Each row below is a small network's average activation on inputs in which a field has the value named, seen along a few directions.
Related values have similar rows: they may be neighbours, one step apart, or belong to one group.

Other fields shift rows strongly along two fixed directions, in all tables alike. That doesn't count.

Z, 9 values:
z9: [-0.25 -0.86 -1.53  0.47 -7.23 -0.02 -1.13 -0.81 -1.45  2.22  2.64  3.55
  0.71 -1.31 -2.50]
z3: [ 1.19 -0.11 -0.01  1.18 -1.95  0.37  0.44 -1.28 -1.22  0.60 -1.43 -0.09
 -0.07 -1.29 -1.22]
z2: [-0.95  0.46 -1.64  1.04  2.01 -0.85 -1.24  1.77 -0.61 -0.41 -0.34 -0.65
  1.17  0.84  0.24]
z4: [ 0.04 -0.65  1.07  0.97  1.12 -0.06 -2.96  2.84  1.16 -0.69  1.12  0.16
  0.57  0.35  1.75]
z8: [ 0.83  0.02 -1.02  2.38 -1.16  0.69 -3.24  1.01 -1.27  0.51 -1.61 -0.52
  0.94  1.00 -1.18]
z6: [ 0.82 -0.09  2.47 -2.40  2.48  0.52  3.58 -2.07  0.11 -2.17 -1.38 -2.48
 -2.11 -0.93  0.74]
z1: [-1.55  0.40  0.15 -1.93 -0.14  0.59  5.98 -4.55  0.98 -0.27  1.55  0.47
 -1.62 -0.70 -0.94]
z7: [-0.89  1.06 -0.97 -0.14  3.83 -0.14 -1.60  2.91  0.83  0.81 -0.57 -1.16
  0.54  2.01  0.93]
z5: [ 0.76 -0.24  1.49 -1.57  1.05 -1.09  0.17  0.17  1.46 -0.59  0.01  0.72
 -0.13  0.02  2.18]
Z is arranged as 3 separate groups.
Which other values are in the same group as z3? Give them in the order they are listed. -> z8, z6
Which other values are in the same group as z9? Give them in the order they are listed. -> z4, z5

T, 9 values:
t3: [ 0.42 -1.00  2.58 -2.52 -0.34 -0.68  2.33  0.15  1.35 -1.10  2.88  0.10
 -2.05 -1.01  1.90]
t1: [-1.27  0.52 -3.83  4.03 -5.56  0.84 -2.53  1.09 -1.13  4.44  1.44  2.74
  2.11  0.17 -3.83]
t5: [ 1.33  0.69 -0.61  5.07  5.30  1.23 -8.77  4.80 -0.82 -1.19 -5.83 -3.29
  3.21  2.52  0.75]
t6: [-0.40 -0.60 -2.99  4.73 -6.39  2.54 -3.20 -2.44 -4.15  1.30 -1.47  1.76
  2.15 -1.76 -5.29]
t8: [-1.49  0.36 -0.08 -2.19  4.99 -1.12  1.76  1.21  1.07 -1.47  0.64 -1.02
 -0.72  1.66  2.36]
t9: [ 0.07 -1.31  1.62 -1.83 -5.33  0.62  2.63 -3.47  0.95  0.33  2.99  3.13
 -1.35 -1.41 -0.71]
t4: [-0.86  0.77  1.49 -3.70  5.78 -1.47  5.48 -0.52  1.66 -1.46 -0.23 -1.68
 -1.56 -0.64  2.62]
t7: [ 1.42  0.36  1.21 -0.54  3.67 -2.30 -4.40  4.04  2.01 -0.96  0.33 -0.83
  1.11  1.09  4.05]
t2: [ 0.77  0.22  0.61 -3.04 -2.13  0.34  6.68 -4.87 -0.94  0.10 -0.75 -0.92
 -2.90 -0.60 -1.85]
T is arranged as 3 separate groups.
Which other values are in the same group as t2? Give them in the order they are listed. -> t5, t6
Which other values are in the same group as t4? Give them in the order they are listed. -> t1, t8

P, 14 values:
p11: [-0.75  0.15 -1.72  2.65  2.10 -0.23 -7.34  6.10 -0.28  0.55 -0.96 -1.05
  2.45  1.66  1.12]
p12: [ 1.49 -0.36  1.78 -2.13  1.41 -1.09  2.41 -1.41  0.81 -2.59  0.31 -0.83
 -1.96 -0.14  2.05]
p3: [-0.23  0.44 -1.16  0.86 -0.01 -0.09 -2.08  1.33  0.53  0.78  0.49  0.81
  1.32  1.33  0.05]
p7: [ 1.37  0.31  1.80  0.94  3.87  0.42 -5.93  3.54  0.89 -0.63 -1.64 -2.11
  0.85  1.88  2.47]
p5: [ 1.51 -0.23  2.54 -1.77  2.94 -0.31  0.69  0.52  1.32 -1.95 -0.08 -1.84
 -1.06 -0.58  2.75]
p10: [-1.12 -0.58 -1.34  0.22 -6.42  1.01  6.06 -6.04 -1.99  2.16  1.18  2.08
 -0.96 -2.60 -3.98]
p14: [-0.67  0.31  0.03 -1.85  2.74 -0.74 -0.16  0.88  1.04 -0.84  0.07  0.12
 -0.02  0.13  1.68]
p6: [-0.44 -0.47 -2.04  0.62 -4.91 -0.13 -0.01  0.40 -1.41  2.73  1.14  2.31
  0.63  0.19 -2.51]
p8: [-0.82  0.70  1.17 -1.00  2.89 -0.76  1.47 -0.41  1.82 -0.66  1.14  0.01
 -0.02 -0.20  2.03]
p1: [ 0.40  0.87 -0.31  0.83  0.72 -0.07 -0.13  0.12 -1.11  0.19 -1.85 -1.19
  0.25 -0.08 -1.09]
p4: [ 0.30 -0.36 -1.40  1.48 -3.33  0.56  1.19 -1.27 -2.11  0.72 -1.74  0.69
  0.25 -0.31 -2.59]
p2: [ 0.78 -0.72  4.29 -5.33  1.92 -0.63  7.31 -4.09  2.65 -2.67  1.18 -1.78
 -4.09 -1.06  2.27]
p13: [-0.16  0.06 -0.35  0.20  1.72 -0.63 -0.60  1.44  0.33  0.01  0.89  0.72
  0.31  0.15  0.87]
p9: [-1.66 -0.11 -3.28  4.30 -5.64  2.70 -2.88 -1.11 -2.48  2.22 -0.12  2.05
  2.06 -0.36 -5.12]
P is arranged as 3 separate groups.
Which other values are in the same group as p10? Give them in the order they are listed. -> p1, p4, p9
Which other values are in the same group as p2? Give them in the order they are listed. -> p12, p7, p5
